These are the activations of a small neural network, seen along a few directions. Each row is one input.
In each table, some parts of the input vary, and every possible input appears once, in random order.
A made-up example of a description, with smaller parts first: one of 6 places along a line, together with either a single point or (one of 2 separate values, together with one of 5 places around a ring) or one of 11 places along a line.
Shared parts are said once, and a part with two or three values counts as separate values.
In the rows, 128 means zero.

Rows:
row 1: [138 151 131 106 166  88 158 156 148 144 122]
row 2: [138 167 116 175 111 183 182 148  78 109 133]
row 3: [143  82 122 135 120 120  71  72 127 105 103]
row 4: [119 132 132  73 140  85 138 140 145 127 130]
row 5: [134 109 132 144 110  93  94  64 134 107 115]
row 6: [153  95 129 155 184 119 193 108 145 138 141]
row 7: [135  93 151 109 132  93 143  86 154 150 137]
row 8: [151 108 117 194 161 111 179  94 114 106 106]
row 9: [114  73  84 158 148 110  91 227 182 142 141]
row 10: [123 119 107  99 129 112  66 128 119  79  95]
row 11: [132 107 142 148 111  87 127  72 123 115 103]
row 12: [103 148 110 131 156 103 116 132 105 112  77]
row 13: [108 156 147 111 121 194 139 147 113 165 150]
row 14: [122 133 126  70 141  90 103 132 152 120 144]
row 15: [137 171 157 124 110 170 165 158 121 164 159]
row 16: [123 141 130 118  71 194  75 128  95 101 132]
row 17: [115 145 122 111 118  78 122 126 113  93  94]
row 18: [118 166 147 131  62 159 129 128  85 115 133]
row 19: [132 166 118 144 142  82 145 142 119 109  85]
row 20: [147 127 143 181 136  91 150  88 129 129  94]
row 21: [102 170 134 149  96 189 127 132  88 130 112]
row 22: [146  71 127  96 141 125  89  84 155 143 137]
row 23: [124  97 143 129 171 119 136  90 148 166 122]
row 24: [137  96 139 105 131 100 111  77 164 144 150]
row 25: [111  94 107 176  93 190  99 228 152 166 180]
row 26: [125 129 135  79  92 199  93 140 125 137 167]
row 27: [140 134 103 119 191 110 189 161 136 119 133]
row 28: [125 109 113  60 149 119  85 140 153 113 129]
row 29: [108 136 121  92 179 111 132 145 139 145 113]
row 30: [138 147  91 159 169 100 173 148  99  89  99]
row 31: [116 147 116 108 118  85  89 119 126  83 107]
row 32: [134  38 100 191 140 115  94 170 181 170 150]
row 33: [150 113 154 142 158  98 165 102 161 162 129]
row 34: [120 154 147  88  83 172 113 134 128 141 181]
row 35: [119 152 156  92  83 165 144 141 118 148 168]
row 36: [118 110 132 167 148 113 122  77 120 131  86]
row 37: [118 167 140 127  61 166  96 120  97 107 146]
row 38: [134 186 144 162  86 164 152 143  92 131 122]
row 39: [140 153 128 137 134 191 197 163 111 139 168]
What is each input in this table made of? -> one of 3 separate values, together with either a single point or (one of 2 separate values, together with one of 6 places along a line)
Changing only the choice among 3 separate values turns row 37 into row 5. The same change can be made to row 39. Which row results? -> row 6
Which other rows does row 26 become when the choice among 3 separate values takes its other values? List them by row number. -> row 22, row 28
Which other rows does row 2 become when the choice among 3 separate values takes its other values? List them by row number. -> row 8, row 30
Which other rows does row 36 become when the choice among 2 separate values takes its other values? List them by row number. -> row 23

Rows:
row 40: [114 129 112 113 108 140  82 155 122 109 127]
row 41: [120 173 142  95 103 145 129 109  98 110 125]
row 42: [130 152 139 163 103 149 157 141 113 138 137]
row 43: [125 158 149 120  94 158 124  91  96 123 119]
row 44: [147  71 120 153 188  33 138  68 162 114  88]
row 45: [126  76 135  94 106 149  69 134 172 153 176]
row 46: [143 147 128 175 143 159 200 140 106 133 136]
row 47: [145  90 112 128 201  22 137  88 161 110  84]
row 48: [132 166 123 150 159 151 196 160 105 134 123]
row 49: [118 169 133 139 118 141 154 161 111 139 126]
row 50: [115  92 127  69 119 138  66 154 165 157 166]
row 51: [121 113 117 138  96 152  82 134 125 115 129]
What is each input in this table made of? -> one of 2 separate values, together with either a single point or one of 5 places along a line
Changing only the choice among 2 separate values turns row 47 into row 44. The same change can be made to row 50. Which row results? -> row 45
Which other rows does row 41 become when the place on the line of 5 takes its other values? List them by row number. -> row 40, row 48, row 49, row 50

Rows:
row 52: [125 194 148 162  83 183 168 116  71 116 122]
row 53: [134 137 110 178 149 120 162 146 112 114 105]
row 54: [132 185 138 138 113 165 184 145  95 125 140]
row 55: [120 148 139  89  77 183  98 154 124 135 170]
row 56: [130 119 129  90 151  19  87  20 121  66  50]
row 57: [138  47 122 126 158  86  90 101 183 152 138]
row 58: [117 122 129  87 113 166  96 161 140 146 162]
row 59: [129 158 127 135 149 148 182 152 111 136 131]
row 60: [152  78 124 172 192  68 172  95 156 142 105]
row 61: [113 157 147 113  46 202  81 126 102 127 150]
row 62: [119 101 110 128 111 139  77 154 142 123 137]
row 63: [121  93 120 100 143 102  90 152 168 146 143]
row 64: [135 126 119 147 178  82 176 144 139 136 110]
What is each input in this table made of? -> either a single point or (one of 2 separate values, together with one of 6 places along a line)
Which other rows does row 64 become when the place on the line of 6 takes its other values? List them by row number. -> row 52, row 53, row 54, row 59, row 60

Rows:
row 65: [145  79  99 160 193  45 136 101 158 108  78]
row 66: [117 186 127 127 112 130 147 140  94 102 114]
row 67: [135  88 122 137 190  40 128  69 155 130  84]
row 68: [140  85 122 142 203  40 149 102 165 129  93]
row 69: [117 114 113 119 127 157 116 188 142 146 154]
row 70: [126  79 128  87 133 138  92 143 175 162 175]
row 71: [141 164 140 179 123 177 194 107  80 123 120]
row 72: [129 136 140 128 118 143 150 169 144 165 161]
row 73: [129 143 152 153  80 150 132 115 114 139 135]
row 74: [118 121 124 144  89 164  97 134 113 121 129]
row 75: [125 145 118 157 135 147 165 186 127 144 150]
row 76: [118 137 125  78 108 134  69 129 127 108 126]
row 77: [126  84 140 113  96 144  73  88 145 136 150]
row 78: [122 175 150  98  94 127 132 123 111 122 127]
row 79: [110 152 123  90 104 139  98 142 108 104 120]
row 80: [151 102 118 147 185  34 153  82 142 107  85]
row 81: [125 104 126 133  93 157  69 120 131 124 135]
row 82: [124  96 115 109 131 149  87 174 158 150 161]
row 83: [140 158 129 154 159 171 213 160 110 149 145]
row 84: [132 197 138 125 136 154 195 115  76 106 110]
row 85: [120 117 139  58 109 123  73  97 142 121 142]
row 86: [125 152 129 182  98 154 147 132  98 119 124]
What is each input in this table made of? -> either one of 4 separate values or (one of 3 separate values, together with one of 6 places along a line)

Rows:
row 87: [111 115 106 124 161 115 124 215 162 160 141]
row 88: [125 188 150 167 110 206 213 122  69 131 133]
row 89: [149 175 143 114 186  84 196  76 101 103  71]
row 90: [101 177 131 150  64 188 116 169  83 125 127]
row 91: [121  73 115 193 121 100  86 111 140 131  97]
row 92: [112 142 127  87  53 219  69 141  90 122 162]
row 93: [142 126 122 143 211 129 213 168 141 174 152]
row 94: [112 169 122  99 142  67 101 119 120  93  72]
row 95: [131 194 129 172  81 188 160 163  87  99 135]
row 96: [118  78 105  60 146 152  82 190 176 152 171]
row 97: [105 130 118  35 131  96  59  89 124  84 113]
row 98: [130 102 142  81 140 121 137 168 184 185 185]
row 99: [156  92 128 212 167 118 177  61 135 145 101]
row 100: [138 124 100 145 177 112 169 210 152 137 153]
row 101: [145  66 158 154 105 109  92  64 166 153 140]
row 102: [122 151 155  54 122  67 116  69 133 115 121]
row 103: [127  35 118 132 110 134  41  86 147 123 132]
row 104: [153  90 108 216 136 100 129 104 144 109 104]
row 105: [139 169 114 114 151  63 153 116 104  70  77]
row 106: [123 165 166 108  44 192 127 121 101 150 173]
Changing only one part turns row 96 into row 98. The same change can be made to row 103. Which row results? -> row 101
What is each input in this table made of? -> one of 4 separate values, together with one of 5 places along a line
